These are the activations of a small neural network, seen along a few directions. Each row is one input.
In each table, some parts of the input vary, and every possible input appears once, in random order.
Descriptions start from the smaller parts, as in this example, which fits no table here: line(4) and (point or ring(9) or (values(3) and ring(5))).
Shared parts are said once, and a part with two or three values counts as separate values.
In the rows, 128 means zero.

Other details of the inputs vary at random and push rows far along three fixed directions, the same in every table; ignore that.

Table:
row 1: [104 104 158 189  88 102 153 121 120  95 116]
row 2: [182 111 127 169 184 139 153 129  58  58 120]
row 3: [ 47 146 174 122 113 112 129 153 116 193 131]
row 4: [105  75 110 155  46 123  74  85 209 105 129]
row 5: [214  69  88 131 126 171  92  84 196  90 132]
row 6: [ 77 116 149 165 101 104 148 138 110  75  78]
row 7: [106  94 140 152  91  83 127 117 137  77 103]
row 8: [142 196 127 115 183 141 151 176  76 151 131]
row 9: [ 37 161 172 110 110 105 157 136 105 197 129]
row 10: [143 164 123  98 207 122 158 181  53 141 143]
row 11: [ 40 156 163 125 100  99 140 164  96 190 147]
row 12: [114  91 161 172  85 111 139 105 146 104 107]
row 13: [149 156 113  83 171 162 115 116 130 174 148]
row 14: [203  89  82 125 123 166  93  53 188  93 126]
row 15: [191 137 121 173 165 138 193 147  68  73  97]
row 16: [158 121  87  45 122 149  69 128 176 145 188]
row 17: [ 38 160 156 127 112  88 131 169 116 189 125]
row 18: [162 141 107  71 165 164 141 126 146 169 159]
row 19: [165 142 114  85 157 151 121 138 117 174 165]
row 20: [148 181 138 128 202 142 152 171  57 157 159]
row 21: [108 122 135 179  85 107 150 124 118  91  87]
row 22: [206 112  91 163 152 133 114 103 118  82 111]
row 23: [ 52 145 170 117 102 107 134 149 111 194 135]
row 24: [160 134  68  67 125 141  73 130 187 171 168]
row 25: [ 92 128 145 183  83 102 146 125 110  96  78]
row 26: [142 154 106  74 158 168  91 109 176 171 157]
row 27: [ 44 130 171  98 122 111 132 160 115 170 136]
row 28: [103  97 161 143 102 105 151  88 126  83 100]
row 29: [159 148 117  91 169 164  93 134 147 168 159]
row 30: [108 106 160 169  98 112 164  89 134 100 100]
row 31: [188 113 127 146 194 151 160  96  77  66 105]
row 32: [111  78 106 145  47 106  78  93 233 102 116]
row 33: [144 189 122 112 176 141 151 174  67 156 128]
row 34: [207 106 145 149 175 131 163 115  60  64 116]
row 35: [ 91 118 155 155  84  89 156 133 108  73  86]
row 36: [ 56 131 104  84  72 119  41 130 247 185 150]
row 37: [103 103 142 189  96 119 112 108 134 100 108]
row 38: [163 150  75  57 111 157  88 140 194 157 160]
row 39: [144 157 118 105 172 123 166 178  94 165 150]
row 40: [213  89  91 156 143 161 123 106 145  76 138]
Description of these inputs: line(5) and (values(2) or line(6)).
The inputs of row 38 and row 32 match in every part but the line(5) part. If row 33 is changed in the same way as row 38 into row 32, which row does it become?
> row 17
The inputs of row 27 and row 31 match in every part but the line(5) part. If row 19 is changed in the same way as row 27 into row 31, which row does it become?
> row 14
Change only the line(6) part in row 37. List by row number the other rows that result.
> row 1, row 4, row 11, row 20, row 40
Change only the values(2) part in row 28. List by row number the other rows that result.
> row 31
Change only the line(5) part in row 35. List by row number the other rows that result.
> row 7, row 16, row 28, row 34

Table:
row 41: [159 111  97 110 115 133 107 113 156  79 113]
row 42: [164 104 117 127 122 152 124  78 167 111 123]
row 43: [123 123 139  91 144 138 118 125 131 172 166]
row 44: [126 166 108 111 133 142 119 147 146 174 135]
row 45: [201 115 119 155 169 123 155 141  66  70 128]
row 46: [135 138 111  86 115 123 130 161 135 155 159]
row 47: [116 131 155 180 119  90 204 149  65  80  86]
row 48: [ 78 109 148 190  86 103 107 122 147 121 107]
row 49: [148 153 157 110 208 142 169 142  45 143 144]
row 50: [154 102 119 118 133 152 110  76 160 102 116]
row 51: [130 156 111 119 128 139 113 150 140 178 152]
row 52: [156 100 100 117 121 131  95 119 152  76 125]
row 53: [130 130 134  94 132 143 134 124 137 178 162]
row 54: [ 67 116 147 180  93 108 104 120 145 109  95]
row 55: [ 32 166 157 133 102 103 130 154 127 172 108]
The inputs of row 53 and row 42 match in every part but one. If row 46 is changed in the same way as row 53 into row 42, which row does it become?
> row 47
What do these inputs look like to the network?
> values(3) and ring(5)
Change only the ring(5) part in row 54. List by row number the other rows that result.
> row 44, row 48, row 51, row 55
